Each row below holds a small network's activations on one input, seen along a few directions.
Each table varies a few parts of the input and shows all the possible inputs, shuffled.
A made-up example of a description, with smaller parts first: one of 2 separate values, together with either a single point or one of 11 places around a ring or (one of 6 places along a line, together with one of 8 places around a ring).
Shared parts are said once, and a part with two or three values counts as separate values.
In the rows, 128 means zero.

Other details of the inputs shift rows strongly along two fixed directions, in all tables alike. That doesn't count.
These rows show it; all are for the same input, with only those details redrawn:
[133 129 116 122 131 134 139 138 134 133 136 122 132]
[153 136 110 148 120  87  70 106 134  97 159 116  82]
[131 125 114 125 134 135 139 143 136 135 138 128 127]
[133 132 117 119 130 134 140 136 133 133 133 118 135]

Table:
r1: [115 117 136 125 134 125 141 128 130 141 119 142 121]
r2: [126 133 138 125 119 139 130 130 127 147 126 137 126]
r3: [152 133 109 151 121  87  69 108 136  97 161 119  79]
r4: [123 138 143 126 120 139 131 129 128 147 119 135 130]
r5: [124 133 122 130 138 133 142 145 140 130 130 130 124]
r6: [110 126 142 119 121 126 131 127 124 143 115 131 132]
r7: [137 128 131 135 120 124 112 120 129 135 139 142 104]
r8: [116 113 133 121 127 129 137 129 126 144 129 141 123]
r9: [118 126 127 123 134 120 145 135 134 126 124 114 135]
r10: [128 129 136 131 123 146 119 138 127 130 123 142 144]
r11: [133 122 129 132 131 145 132 135 127 126 126 150 136]
r12: [123 117 118 121 131 122 141 134 132 130 136 114 135]
r13: [140 112 122 161 122  92  66 103 128  87 149 141  83]
r14: [116 122 125 124 129 122 138 140 134 129 128 116 133]
r15: [123 133 138 135 125 145 120 138 129 130 119 143 143]
r16: [117 114 131 136 133 135 135 132 128 122 117 145 135]
r17: [124 117 119 122 137 119 146 131 133 127 134 115 133]
r18: [128 128 132 137 133 143 133 136 129 124 122 151 135]
r19: [149 181 146  85 104  92 134  65 106  98  98  35 180]
r20: [113 123 138 130 122 137 124 131 125 126 111 133 148]
r21: [134 125 132 128 125 146 125 135 125 128 126 142 142]
r22: [120 108 129 130 127 140 128 135 125 126 125 142 138]
r23: [112 117 134 138 130 135 130 136 129 124 114 145 137]
r24: [134 132 136 121 126 136 141 122 127 143 124 136 127]
r25: [110 116 135 123 124 129 132 133 126 145 125 141 124]
r26: [134 130 116 123 136 131 144 134 134 129 134 123 130]
r27: [123 133 140 132 129 138 135 133 133 146 122 144 119]
r28: [140 117 125 156 121  73  61  93 130 100 156 139  60]
r29: [128 130 119 129 140 132 145 141 139 129 132 131 124]
r30: [129 133 120 137 128 121 113 137 139 121 140 126 111]
r31: [130 134 139 128 129 135 139 125 130 142 121 140 123]
r32: [173 192 151  97 114 118 126  52  63 102  91  42 175]
r33: [123 131 136 139 131 144 127 139 131 127 120 150 137]
r34: [118 119 135 126 121 139 124 131 123 126 116 131 149]
r35: [131 115 126 140 156 142 139 120  95 128 127 127 120]
r36: [125 127 118 127 131 137 135 147 137 135 136 128 128]
r37: [113 127 142 120 127 124 137 125 126 140 112 132 129]
r38: [116 113 119 126 131 126 139 145 135 133 136 123 130]
Describe the family of inputs behind these rows. -> one of 2 separate values, together with either a single point or (one of 3 separate values, together with one of 6 places around a ring)
Changing only the choice among 2 separate values turns r17 into r26. The same change can be made to r1. Which row results? -> r31
Change only the choice among 2 separate values in r2. List by row number the other rows that result. -> r25
Change only the choice among 2 separate values in r36. List by row number the other rows that result. -> r38
Change only the place on the ring of 6 in r21. List by row number the other rows that result. -> r10, r11, r15, r18, r33

Table:
r39: [126 132 139 142 131 152 128 138 125 143 114 161 124]
r40: [130 144 130 104 131 115 160 105 114 123 109  87 155]
r41: [120 132 157 123 114 133 131 119 123 147 109 142 137]
r42: [113 114 117 128 131 127 137 154 156 123 130 136 136]
r43: [143 133 133 128 130 157 125 122 106 127 116 144 147]
r44: [ 95  82 137 162 129 125 104 145 138 139 137 184  85]
r45: [126 117 131 144 145 155 126 142 111 123 122 155 137]
r46: [124 136 116 130 126 142 135 155 152 137 138 139 128]
r47: [100 107 122 119 120 122 131 150 154 141 132 133 132]
r48: [135 113 130 186 123  74  33  96 132  74 154 161  50]
r49: [144 115 110 133 151 148 151 135 120 138 144 133 118]
r50: [146 161 137 106  96  55  80  51 103  95 123  54 113]
r51: [129 118 111 137 137 143 134 162 139 120 140 130 140]
r52: [147 146 124 113 140 132 155 108 102 122 120  81 159]
r53: [137 144 127 119 139 136 151 125 124 141 127 113 122]
r54: [150 154 121 104 111 143 138 122 123 117 124  93 171]
r55: [113 123 126 119 121 126 134 150 157 146 139 141 128]
r56: [125 133 135 107 130 119 151 123 126 149 127 116 122]
Changing only one part turns r56 into r40. The same change can be made to r41. Which row results? -> r48
Describe the family of inputs behind these rows. -> one of 3 separate values, together with one of 6 places around a ring
Change only the choice among 3 separate values in r47. List by row number the other rows that result. -> r44, r50
Change only the choice among 3 separate values in r49. List by row number the other rows that result. -> r43, r54
